A small network was trained on invented records. Each row is its activation on one of them, seen along a few directions.
After each row come some of the record's fields: PIM, MUL, ZINO, SIBAB.
Not every record has every field; a missing one is written absent.
Other fields move the rows too, some of them a lot.
Random noise pushes rows far along 5 fixed directions. That doesn't count. These rows show it; they differ only by the noise:
[-309   57 -364  -96 -114  -90  136  231  360  126   73  359 -219 -122
  218  237  471  170]
[ 220 -543  116   27   36   85  148  118 -151 -435  -95 -166 -252 -103
   45  356   41    8]
[ 364  426 -348   -9 -277  233  428  146  -78   17 -184  -43 -342 -502
  243  346   -1  146]
[ 139  -98  185  210  227  117 -398  239   14  -42 -234  -65  141  153
 -276  -83   27 -232]
[ 169 -522  229  165  231   17 -319  161  -11 -351 -131  -15  -49  204
 -241  103   67 -145]
[-461 -413  271 -246  -10   83  335  272  -49   40  -27 -387  239 -140
  309   36  143 -205]
[ -88  -93   65 -236 -181  -32  236  116   76  -72    7   29   24  -97
  213    0  -23 -174]

[-108   12  -61  294  253  249 -182 -164 -168  497  -30 -232   47  -65
   -5  300  -63  329]
{PIM: absent, MUL: fol, ZINO: fene, SIBAB: absent}
[ -81  -81  -48   34  101   22 -324  245  256  102 -119  390  211  224
   11  -87  167 -111]
{PIM: kides, MUL: fol, ZINO: pezis, SIBAB: absent}
[-153 -346   84  234  280 -169 -274 -156   12 -314  113  -73 -161  302
 -435   51  352  103]
{PIM: sifom, MUL: fol, ZINO: fene, SIBAB: gizi}
[-238  166 -259 -297 -333 -311  -44   27  538   85  204  787   87  178
  260 -127  120  -98]
{PIM: kides, MUL: fol, ZINO: pezis, SIBAB: absent}
[  40  115  -99  -43  -27 -149 -239 -104  262   15   67  362 -129  174
 -201 -214   26    1]
{PIM: sifom, MUL: fol, ZINO: fene, SIBAB: zer}
[-358   93   25  169   82  -58 -239  -72   44  248  134  -32  153  125
  -77   30  174   89]
{PIM: absent, MUL: fol, ZINO: fene, SIBAB: gizi}
[ 172  252  -27  158  109   28 -285 -216   57  115  -39   78    3  132
 -337 -151 -118   70]
{PIM: sifom, MUL: fol, ZINO: fene, SIBAB: absent}
[-303  -51  -78 -175 -147 -379 -186  -81  450 -127  278  578  -22  322
  -65 -220  231 -143]
{PIM: kides, MUL: fol, ZINO: fene, SIBAB: gizi}
[ 458    8 -390  -60 -106   96  394 -209  -84 -246  -28  122 -703 -290
    1  274  -26  402]
{PIM: sifom, MUL: fol, ZINO: fene, SIBAB: zer}
[ 450   47 -122  258  -17   76  177 -158 -242 -262  -51 -233 -264 -206
  -58  347  -64  205]
{PIM: sifom, MUL: depav, ZINO: pezis, SIBAB: absent}
[-141 -417   57  168   99   84  194 -162 -269 -123  123 -379 -218 -109
   11  434  158  301]
{PIM: absent, MUL: fol, ZINO: fene, SIBAB: gizi}
[ -73 -376  -36 -175  -87   11  370 -207 -190 -106  229 -245 -170 -280
  385  570  -43  406]
{PIM: sifom, MUL: fevog, ZINO: fene, SIBAB: absent}
[ 336  -64  430  -24  104  -98 -649   94  141 -193 -174  361  370  478
 -308 -534 -426 -591]
{PIM: kides, MUL: fol, ZINO: fene, SIBAB: mifek}
[-279  -93   -2  179  142  436  340  294 -244  267 -241 -708  109 -426
  237  284  227  130]
{PIM: kides, MUL: tet, ZINO: fene, SIBAB: absent}
[-412   -8  -79  477  457   69 -396  158    5  135  -68 -313    4  127
 -400  166  700  249]
{PIM: sifom, MUL: fol, ZINO: fene, SIBAB: gizi}
[-548 -144   34 -407  -67 -151  -62   69  449  298  162  493  319  231
  251 -386   34 -186]
{PIM: kides, MUL: fol, ZINO: fene, SIBAB: absent}
[-235  329   75    1   33   24 -105  261   47  352 -125 -204  367   -3
   72 -244   83 -205]
{PIM: sifom, MUL: naf, ZINO: pezis, SIBAB: zer}
[-175 -875  174 -206   56 -278 -115 -269  163 -236  298  356 -213  334
   -1   18  -92   72]
{PIM: absent, MUL: fol, ZINO: fene, SIBAB: zer}
[ 170  606  179 -283 -225  107   77  199  -20  290 -181  -15  443 -152
  321 -390 -535 -501]
{PIM: kides, MUL: naf, ZINO: fene, SIBAB: mifek}
[-287  437 -510  285 -114    8  371  -17 -110  204  158 -182 -284 -321
  116  492  409  537]
{PIM: absent, MUL: depav, ZINO: fene, SIBAB: gizi}
[  55  107 -144  591  539  151 -631   74   65   93 -188  -18 -169  241
 -694    7  498  236]
{PIM: sifom, MUL: fol, ZINO: fene, SIBAB: gizi}
[  -8  169   10   23   70 -278 -271  -29  101 -114   68  185   67  184
 -144  -86    7 -124]
{PIM: sifom, MUL: naf, ZINO: fene, SIBAB: mifek}
[-355 -451  -90  303  533  268  -95  118  -43  211 -116 -323 -143  -25
 -175  328  555  487]
{PIM: sifom, MUL: fol, ZINO: fene, SIBAB: absent}
[ 161 -499  -89  -11  141 -321 -187 -363  137 -392  275  421 -334  266
 -131  208  -22  279]
{PIM: sifom, MUL: naf, ZINO: fene, SIBAB: absent}
[-720 -109  -42 -200 -146   40  492  -58  -81  544  212 -262  259 -250
  635  360  136  208]
{PIM: absent, MUL: fol, ZINO: pezis, SIBAB: absent}
[-305  236  -85 -222  -88 -285 -202 -266  324  320  312  379  218  204
   34 -167  -68   44]
{PIM: sifom, MUL: fevog, ZINO: fene, SIBAB: absent}
[-442 -341 -279 -201   80 -191   60  -30  415   81  223  445 -336  121
    7   -7  473  286]
{PIM: sifom, MUL: fol, ZINO: fene, SIBAB: zer}
[-442 -215  181  -64  235  196  -24  232   33  257  -76 -248  280   68
  -16 -244  210 -163]
{PIM: kides, MUL: fol, ZINO: fene, SIBAB: gizi}
[ -74 -205  -94  185  212  133 -230  238  115   86 -147  -14  -89   37
 -135   86  337   70]
{PIM: kides, MUL: fol, ZINO: fene, SIBAB: zer}
[ 442  277 -197  -41 -328 -346  -30 -440  155 -485  241  533 -447  126
 -217   -7 -138   67]
{PIM: sifom, MUL: fol, ZINO: fene, SIBAB: gizi}
[-110 -149  -54 -138 -210  -57  353   -4  -68 -285  108  -98 -166 -171
  259  248  146   50]
{PIM: kides, MUL: fol, ZINO: fene, SIBAB: gizi}
[  41  179  -23  126   40    5 -134  203   38   58  -98  -36   71  -15
 -112  110  157  -31]
{PIM: sifom, MUL: fevog, ZINO: pezis, SIBAB: mifek}
[-173  647 -208  -88 -231   34  429 -148  -66  221   55 -253  -52 -295
   64  -68  103   82]
{PIM: sifom, MUL: fol, ZINO: fene, SIBAB: gizi}
[-341  -70  223 -159  -90 -172  121 -155    5 -101  191 -169  144   90
  -20 -183   68 -145]
{PIM: sifom, MUL: fol, ZINO: fene, SIBAB: gizi}
[-220  253 -366 -211 -300 -131  318   35  184  109  164  349 -189 -255
  276   94  298  190]
{PIM: disif, MUL: fol, ZINO: fene, SIBAB: gizi}
[-179 -296   88   23  242 -290 -438 -144  235 -172  111  265  -36  473
 -430 -298  155  -72]
{PIM: sifom, MUL: fol, ZINO: fene, SIBAB: zer}
[ -38  256 -203  570  424  218 -778  442  141  680 -321   82  167   92
 -141  129  316  197]
{PIM: absent, MUL: naf, ZINO: pezis, SIBAB: zer}
[-667  272 -151   56   49   29   52  -74  121  808  132  -39  300  -78
  335   94  157  177]
{PIM: absent, MUL: tet, ZINO: pezis, SIBAB: absent}
[-346  244 -277    9  -22 -123  188   43  259  131  199  151 -145  -31
  -32  -80  431  146]
{PIM: sifom, MUL: depav, ZINO: pezis, SIBAB: gizi}

Which values does each new row have?
[ 274  400 -323 -159 -415 -356  330 -396  126 -251  261  408 -276  -71
  148   58 -189  116]
{PIM: sifom, MUL: depav, ZINO: pezis, SIBAB: absent}
[ 287  608   76  563  320  117 -898  272  -48  127 -321  -52  362  251
 -482 -214   12 -268]
{PIM: kides, MUL: naf, ZINO: fene, SIBAB: gizi}
[-163 -392   61  212  456  -24 -412  123  150  -45  -72   90  -77  284
 -409   -9  377   86]
{PIM: sifom, MUL: fol, ZINO: fene, SIBAB: mifek}
[ 461  685 -103  536  123  556 -223   46 -551  684 -362 -597  322 -369
   54  453 -376  182]
{PIM: absent, MUL: fevog, ZINO: pezis, SIBAB: absent}
[-287 -205  128 -336  -22  184  554 -164 -111  171  101 -316  -16 -191
  211 -123 -163  155]
{PIM: sifom, MUL: fol, ZINO: fene, SIBAB: absent}
[ -55  199 -378 -253 -215 -170  -25   24  487  152  105  738 -207   75
  119 -183  133   23]
{PIM: kides, MUL: fol, ZINO: fene, SIBAB: zer}
[ -50 -138  190  160  163   72 -213   66  -37  -48 -128 -174  216  133
 -140 -139  -71 -176]
{PIM: kides, MUL: tet, ZINO: fene, SIBAB: absent}
[-162   58   87  168  149   -6   26   66  -96  -62    8 -314  113   29
 -133  -79  229  -70]
{PIM: sifom, MUL: depav, ZINO: pezis, SIBAB: gizi}
[-120 -240   17 -313   57  -28  111  -87  180   64   48  245 -111  103
  -29 -338  -34  -19]
{PIM: sifom, MUL: fol, ZINO: fene, SIBAB: zer}
[ -51  297  -69 -154 -314 -309  138 -198  176  -47  231  251  109   24
  183 -110 -116  -86]
{PIM: sifom, MUL: depav, ZINO: pezis, SIBAB: absent}
[-385 -380  392 -143  140 -112 -209  200  107  -45   -8  -70  401  288
  -39 -284   38 -414]
{PIM: kides, MUL: fol, ZINO: fene, SIBAB: mifek}
[-200 -282   54 -669 -416 -293  483  -89  300 -284  322  579  -38  123
  382 -335 -146 -260]
{PIM: kides, MUL: fol, ZINO: pezis, SIBAB: gizi}
[ 250  -64 -118  131 -101   75  276 -471 -266   19  107 -118 -345 -229
  190  460 -366  362]
{PIM: absent, MUL: tet, ZINO: fene, SIBAB: absent}
[ 193  303  110  258   88 -189 -549   19  126 -197  -31  229  183  402
 -527 -468 -127 -380]
{PIM: kides, MUL: depav, ZINO: fene, SIBAB: gizi}
[ 470  243  -52  303  176   76 -266 -109  -68  -32 -148   40  -20   82
 -307  -84 -171   14]
{PIM: sifom, MUL: depav, ZINO: pezis, SIBAB: absent}
[-341 -202  255 -222  -54 -120  113 -261  -16   90  244  -10  174  163
   66 -212 -181  -98]
{PIM: absent, MUL: fol, ZINO: fene, SIBAB: gizi}
[-587  341  228  195  310  271   39   74 -198  609 -199 -851  557 -100
 -144 -317  135  -75]
{PIM: sifom, MUL: tet, ZINO: fene, SIBAB: absent}
[ 245 -235  213  -12  143  150   83   43 -131 -109 -103 -241  -26   22
 -185 -278 -235 -167]
{PIM: sifom, MUL: depav, ZINO: pezis, SIBAB: zer}
[-629  -45   60 -359  131  141  226  101  182  585   15 -149  230  -28
   95 -470  123  -66]
{PIM: sifom, MUL: fol, ZINO: fene, SIBAB: zer}
